These are the activations of a small neural network, seen along a few directions. Each row is one input.
In each table, some parts of the input vary, and every possible input appears once, in random order.
Descriptions start from the smaller parts, as in this example, which fits no table here: one of 8 places around a ring, together with either a single point or one of 11 places around a ring or (one of 2 separate values, together with one of 6 places along a line).
Shared parts are said once, and a part with two or three values counts as separate values.

Other details of the inputs vary at random and push rows far along three fixed directions, the same in every table; ignore that.

Rows:
row 1: [  0   7  22  22 -21  36 -13  20   0  -7  12]
row 2: [ -9  19   8   4  33 -21  12 -20 -24 -10 -36]
row 3: [-34 -18 -14   6  38 -15 -11 -35 -35  -1   2]
row 4: [  9  -4   3  35 -15  34 -35  20   0 -13   6]
row 5: [  2   6  18  14   2  29 -35  32 -22  -2  15]
row 6: [ 15   3  -5 -23 -18 -18  26  -2  42  14  -6]
row 7: [  6   0  23  16   5  32 -31  28 -27  -4  10]
row 8: [ -7 -47 -21 -18 -13   7  -4 -28  17  18  41]
row 9: [ -4 -46 -30 -23 -12  13   4 -24  22  17  37]
row 10: [ -7  24  13  14  22 -17  -5   4 -25  -4 -31]
row 11: [ 15  16  -1 -12 -28  -3  21  19  34   8 -11]
row 12: [  1   0  -9 -28   2 -27  12  -8   5  -3  12]
row 13: [ 20   2  -7 -26  -4  -4  13  26  10   7  -8]
row 14: [ -5  10   3  29  24 -23  12 -22  -5  11 -44]
row 15: [ -4 -44 -28 -37   5   8  -7 -17  -3  12  38]
row 16: [ 20   4   5  10  -8  25 -29  39 -10 -19   2]
row 17: [ 13   7   0 -43  -7 -21  30   4  19  -9  -5]
row 18: [ -8  -1   7  27 -11  40 -18  18  -4  -2  15]
row 19: [  8  34  16  15   0  -1  23   1   9  -6 -41]
row 20: [-42 -18 -14  12  34 -28 -20 -50 -47  -3  18]
row 21: [-11  27   5  21   4 -37  22 -22   1  -3 -31]
row 22: [ 23  21   4 -15 -32 -11  31  18  45  -1   3]
Each input here is: one of 2 separate values, together with either a single point or one of 10 places along a line.
Question: Changing only the choice among 2 separate values turns row 2 into row 19. The same change can be made to row 7. Which row results?
Answer: row 8

Rows:
row 23: [-25 -28 -17  -9   5  -8  -2 -38  -2   8  27]
row 24: [-4 14 15 25 -3  9 -9 10 -9 -2 -2]
row 25: [ -9 -20  -1  12   7  27 -26  -3 -17   5  16]
row 26: [ -1  12   5  21  23 -23   1 -16 -14   0 -40]
row 27: [-11   3  10  19  -6  24 -15   8 -12  -4  13]
row 28: [ -9 -29 -23 -15  12 -18   5 -31   3  13   6]
row 29: [  9   4 -12 -32 -16 -20  34  -5  32   0   0]
row 30: [ 15 -19 -20 -33 -13  -7  13   0  27   3   8]
row 31: [  9   3  -1 -10 -20   1   7  11  21  -5  10]
row 32: [ -8  -2 -12  -9  -4 -20  13 -17  12   4   5]
row 33: [-20 -10   1  -7   5  15 -30   7 -32 -11  44]
row 34: [ -9   6  11  30  -4  17 -24   7 -15  -6  10]
row 35: [  1 -20 -21 -24   6 -12  14 -18  10   6   3]
row 36: [  1  -8   3 -14   3  26 -29  30 -26  -8  31]
row 37: [ 18  29  13  11  14 -21  19   5   1  -7 -52]
row 38: [ -3  15   9  19  28 -17   8 -14 -17  -1 -45]
row 39: [ 10   4  10  -1 -29  28  -5  32  14   1  25]
row 40: [ 36  33  23  -2 -20  19  13  51  20  -2 -28]
row 41: [  6  -4 -10 -29 -17 -15  25  -7  29   7   9]
row 42: [-18   2   0  29  36 -21  -8 -32 -27   5 -30]
row 43: [ -8  -2   3  15  -1   5 -10  -6  -9  -6  10]
row 44: [ 21  16  14   3  -7  10   7  27  10   2 -20]
Question: What do these inputs look like to the network?
Answer: one of 2 separate values, together with either a single point or one of 10 places around a ring
Question: Changing only the choice among 2 separate values turns row 23 into row 25. The same change can be made to row 29. Which row results?
Answer: row 35

Rows:
row 45: [ 20  24  -3 -16 -16 -14  25  18  31  -6 -27]
row 46: [ 3 10 13 16 -8  5 -2  8 -2 -2  3]
row 47: [ -5   0 -12   1   2 -15   3 -21   2  -4  -2]
row 48: [  6   2   6  16   1   8  -9  15  -2   1 -10]
row 49: [ -7  -5  -3 -11  11 -17   0 -16  -9  -5  -6]
row 50: [ -9  -2   0   0   2 -12  13 -19   4  -1  -4]
row 51: [ -6 -30  -9  -2  -3  25 -17   1   0  13  29]
row 52: [  0  10   2  15  -4   5 -11  13   0   0  -5]
row 53: [-12 -24 -10 -10   3  16 -23  -2  -8   5  44]
row 54: [-2 13 13 13 -5 12 -2  6 -4  6 -2]
row 55: [  0   6   9   4   6   3 -12  10 -11  -1   5]
row 56: [ -8   3  -1  -3   3  -8  13 -21   3   3  -7]
row 57: [ -4 -10  -5  -1  14  -7   7 -19   1   4 -14]
row 58: [  7   9  11  21   4  10  -9  15  -6  -8 -21]
row 59: [  0   2   8   2   1   4 -12  10 -16   1  -1]
row 60: [  0  10   3  10   8   6   0  16 -20  -1  -4]
row 61: [  0  15  16  22  -3   5  -4  12  -4 -13 -10]
row 62: [ -9  -2   1   2   3 -16  12 -17   3   6  -3]
row 63: [ 15  -3 -10 -42 -15  -6  17  11  26  -4  14]
row 64: [ 14   1   7  17   3  12 -10   9  -6   5  -8]
row 65: [-12 -30 -10 -12  -4  15 -27  -2 -12   5  42]
row 66: [ -6  -6  -4 -12   9 -15   2 -16 -11  -3  -8]
row 67: [  7 -12  -8   0  12  -8   4 -21   0   3 -11]
row 68: [ 14  -5  -9 -28 -26  -5  24   3  31  -3  16]
row 69: [ 0  8 10 16 -7  2 -4 13  0 -4  1]
row 70: [ -6   1  -3  -9  18 -14   3 -16  -5  -5  -1]
row 71: [-11  -2  -5  -3   8  -7   8 -19   3   5 -13]
row 72: [ 22  10  -4 -14 -35  14   4  33  28   0  17]
row 73: [ -7  -2 -12  -6  16 -12  13 -12 -14  -4  -7]
row 74: [-4  9  9 13  0 13 -6  9 -2  7 -8]
Question: Changing only one part turns row 61 into row 69. The same change can be made to row 71. Which row results?
Answer: row 74
Question: What do these inputs look like to the network?
Answer: one of 2 separate values, together with either a single point or one of 4 places along a line or one of 10 places around a ring
Question: Change only the choice among 2 separate values in row 67. List by row number the other rows that result.
Answer: row 64
